Each row below holds a small network's activations on one input, seen along a few directions.
Each table varies a few parts of the input and shows all the possible inputs, shuffled.
Descriptions start from the smaller parts, as in this example, which fits no table here: ring(5) and (point or ring(11) or (values(2) and line(6))).
Shared parts are said once, and a part with two or three values counts as separate values.

Other details of the inputs vary at random and push rows far along three fixed directions, the same in every table; ignore that.

A family of inputs:
x1: [  5  15 -11  20 -19  20  33 -17 -42 -14  16  18  34]
x2: [  2 -25 -32   9   4  -5 -16   4  48 -22  51  34  28]
x3: [-29 -12  12   1 -42  48  -4 -58 -56 -24 -43  22 -17]
x4: [ 22 -10 -15  19  70   0 -29 -19  29   8  24  61 -10]
x5: [ 48  47  15  29  27  10   9   4  -2 -10 -26  -8 -58]
x6: [ -9 -30  -6 -54  -7 -40   5  26  14  -4  26 -42  12]
x7: [ 30 -32 -20 -23 -17 -51  21  43  -6 -23  20 -22   7]
x8: [ 34  11  -2  50  -9   0   7   6  -6  28 -34   3 -48]
x9: [-46  11  19  21 -42  65   5 -52 -44  12 -18   0   8]
x10: [-51 -15   2 -83 -69 -23  11   6 -38 -27 -27 -46  25]
x11: [-17 -15 -22  26 -43  24  35   4 -37 -29  21  13  27]
x12: [ 49  13   1  -8   3 -73 -13  54  28  41 -58 -77 -33]
x13: [ -7   4   3  -4   4  -3  -7  -7   7  12  13 -18  29]
x14: [ 27  30  23  42  62  19 -10   1  27  -3  49  29 -18]
x15: [-31   2  11  -3  -2   4  24 -26 -49 -22  45  34  42]
x16: [  2  14  17 -24  20  12 -10  16   6 -20  32 -22  20]
x17: [ -8 -24   1 -16  -9 -21  22   9 -10  -3  26  -6  -2]
x18: [  3   3  17  40 -22  -2   5  15  -2  41 -94 -45 -80]
x19: [ 12   1  17  40  51  23 -24 -17  44  34  12  52  -4]
x20: [-12  16   1   6 -21  49   5 -49 -34  -5 -59  19  -1]
x21: [ -4   3  26   2  30 -13 -24 -15  -3  20 -61   6 -35]
x22: [-31  16  -1 -81 -17  -6  -4  42 -14 -41  19 -37  60]
x23: [  3  -4 -20  19   6  -6   0  17  26  20  73  24  30]
x24: [ 38   3   9  31  15 -20   8  -4 -26   6 -39   7 -39]
x25: [-43  12  22  10 -47  57  -7 -48 -37  13 -38  22   2]
x26: [-15  -8   9 -28  17 -23   1 -13 -13  -5  15 -13  22]
x27: [ 47  -6 -20 -32 -13 -49 -19  35  52  25 -62 -44 -28]
x28: [-22 -24 -22  11  14   3   1  10  45   7  71  13  22]
x29: [ 29  25  -7  16  74  33 -18  -3  50  -9  30  52 -23]
x30: [-26 -19 -26 -36 -20 -34  -5  37  43  -6  16 -29  26]
Each input here is: line(5) and (point or ring(5)).
Q: The inputs of x22 and x16 match in every part but the line(5) part. If x30 is changed in the same way as x22 into x16, which row does it become?
A: x28
Q: List by row number the other rows that have the line(5) part in common with x4.
A: x2, x3, x20, x27, x29
Q: Change only the line(5) part in x21. List by row number the other rows that result.
A: x4, x15, x24, x26
Q: List by row number the other rows that have the line(5) part in common with x17.
A: x12, x14, x15, x18, x23
